Small tables with named rows and columns. After each table, cells are looked up by row and column.

Table zovi
cols = val, dur
fem: [183, 491]
noz: [500, 561]
zosepe: [816, 837]
mes: [816, 793]
sak: [405, 377]
zev: [490, 295]

mes, val: 816
fem, dur: 491
noz, val: 500
mes, dur: 793
sak, dur: 377
noz, dur: 561
sak, val: 405
fem, val: 183
zev, dur: 295
zev, val: 490
zosepe, val: 816
zosepe, dur: 837
Row with the largest dur: zosepe

bitifen =
	vob	bop	rog	lanif	nozek
popeb	-15	-21	-21	-5	7
zif	13	-49	-27	49	-43
gab	-18	17	-1	-24	29
mamin	9	49	-11	2	15
dugog	-10	19	11	-6	26
kar	-7	-6	-11	-46	27
nuverag	0	-23	-2	26	-39
lum	-8	23	-6	-11	10
nom	-7	-56	20	20	28
dif	-4	-24	-11	-5	-41
kuvese	-4	-7	1	-29	-25

gab, lanif -> -24
nom, lanif -> 20
nuverag, nozek -> -39
nuverag, rog -> -2
lum, vob -> -8
mamin, nozek -> 15
gab, vob -> -18
zif, rog -> -27
zif, bop -> -49
mamin, vob -> 9
popeb, lanif -> -5
mamin, bop -> 49

mebe.csv
,dus,porefal,duvege,zuro,lek,nabo,koga
suze,54315,-59228,33648,93,-62816,-55227,8447
vul,77450,21033,-30166,69254,21698,1817,64263
vulidon,-23596,-52580,15870,291,-1728,-660,-33138
davegig,-28382,9915,80015,-10478,-1149,8398,42971

What is the zuro of suze in mebe? 93
What is the zuro of vulidon in mebe? 291
What is the duvege of suze in mebe? 33648
What is the dus of vulidon in mebe? -23596
What is the porefal of davegig in mebe? 9915
What is the koga of vul in mebe? 64263
What is the duvege of davegig in mebe? 80015
What is the zuro of davegig in mebe? -10478
What is the dus of suze in mebe? 54315
What is the zuro of vul in mebe? 69254
What is the koga of suze in mebe? 8447

gek
fields: pudobo, lodesuf, durobe, bef, ninogak, losol, loteza, duneb
navilir: [107, 115, 102, 48, 41, 70, 101, 92]
gal: [58, 66, 71, 34, 99, 37, 56, 54]
til: [41, 43, 85, 53, 131, 40, 40, 40]
bopimit: [45, 45, 86, 81, 128, 56, 39, 37]
vupuron: [39, 36, 105, 67, 151, 48, 37, 38]
tep: [90, 70, 188, 167, 174, 136, 89, 90]
mumozo: [85, 93, 98, 86, 73, 76, 83, 77]
mozev: [39, 43, 85, 36, 123, 27, 34, 32]
panokob: [131, 143, 54, 101, 103, 116, 147, 159]
sumames: [199, 218, 71, 113, 4, 153, 199, 197]
lole: [127, 110, 157, 173, 165, 163, 126, 130]

ninogak of sumames: 4
loteza of panokob: 147
lodesuf of gal: 66
losol of gal: 37
duneb of navilir: 92
pudobo of vupuron: 39
bef of sumames: 113
losol of mumozo: 76
durobe of panokob: 54
durobe of lole: 157
loteza of mozev: 34
bef of mumozo: 86
losol of panokob: 116

lutirun:
       punulu  kepalo  nopudo  larol  ditifiv  madoraf  kezoni
zan       100     142     124    113      159       69     112
zef       114     125     130    121       53      132     162
totap     115     148     126    108      159       73      96
gos       118     141     119     83      122       37     101
zeg       141      97     148    164       26      148     210

totap, nopudo => 126
gos, kepalo => 141
gos, kezoni => 101
zef, madoraf => 132
zef, ditifiv => 53
zan, kepalo => 142
zef, kezoni => 162
totap, kepalo => 148
totap, kezoni => 96
zef, kepalo => 125
zef, punulu => 114
zan, kezoni => 112
totap, larol => 108
zeg, ditifiv => 26
totap, ditifiv => 159
gos, madoraf => 37
zeg, larol => 164
zeg, punulu => 141
Which row has the largest madoraf? zeg

Table komi
          vup  moduvob  dutab  dunis  bodev  dedipar   ges
vip       473      236   -217    297   -578        9   119
keti      160      334    235    -54   -417     -391  -310
novigep  -102      190    395   -307   -194     -465  -462
dav       294       49   -383    401   -360       63   185
bimil    -597     -452    -70   -397    408      -57  -170
sepovub     6     -267   -386     -1    -16      638   503

vup of novigep is -102
ges of novigep is -462
dunis of keti is -54
dunis of novigep is -307
moduvob of dav is 49
dedipar of keti is -391
dunis of dav is 401
dunis of bimil is -397
ges of bimil is -170
moduvob of keti is 334
dunis of sepovub is -1
dutab of bimil is -70
Row with the largest dedipar: sepovub

Table gen
,lalanom,pibaneg,kenan,pipeko,deg,vurole,pagum
kufi,-413,270,245,-183,-19,-250,-37
suv,-480,-243,127,13,65,-563,31
fiko,-3,-64,92,-200,103,-378,63
pib,-269,-132,55,-61,-309,-147,-170
zimarev,-368,-223,-363,-264,-246,-211,-208
voda,-214,139,-122,538,407,-258,-366
tok,-336,-38,53,658,338,-34,-33
pakur,21,-68,-194,243,403,-42,-25
nok,-356,-27,-101,687,144,-141,-208
lag,-638,462,122,711,226,-120,-242
fiseb,-398,44,199,201,-40,159,-173
rukasit,178,21,150,-321,97,485,-141

What is the pagum of fiseb in gen?
-173
What is the pagum of pakur in gen?
-25
What is the kenan of kufi in gen?
245
What is the lalanom of lag in gen?
-638
What is the kenan of pakur in gen?
-194
What is the deg of pakur in gen?
403
What is the pipeko of zimarev in gen?
-264
What is the pibaneg of voda in gen?
139
What is the pibaneg of fiko in gen?
-64
What is the pagum of nok in gen?
-208
Which row has the largest deg? voda

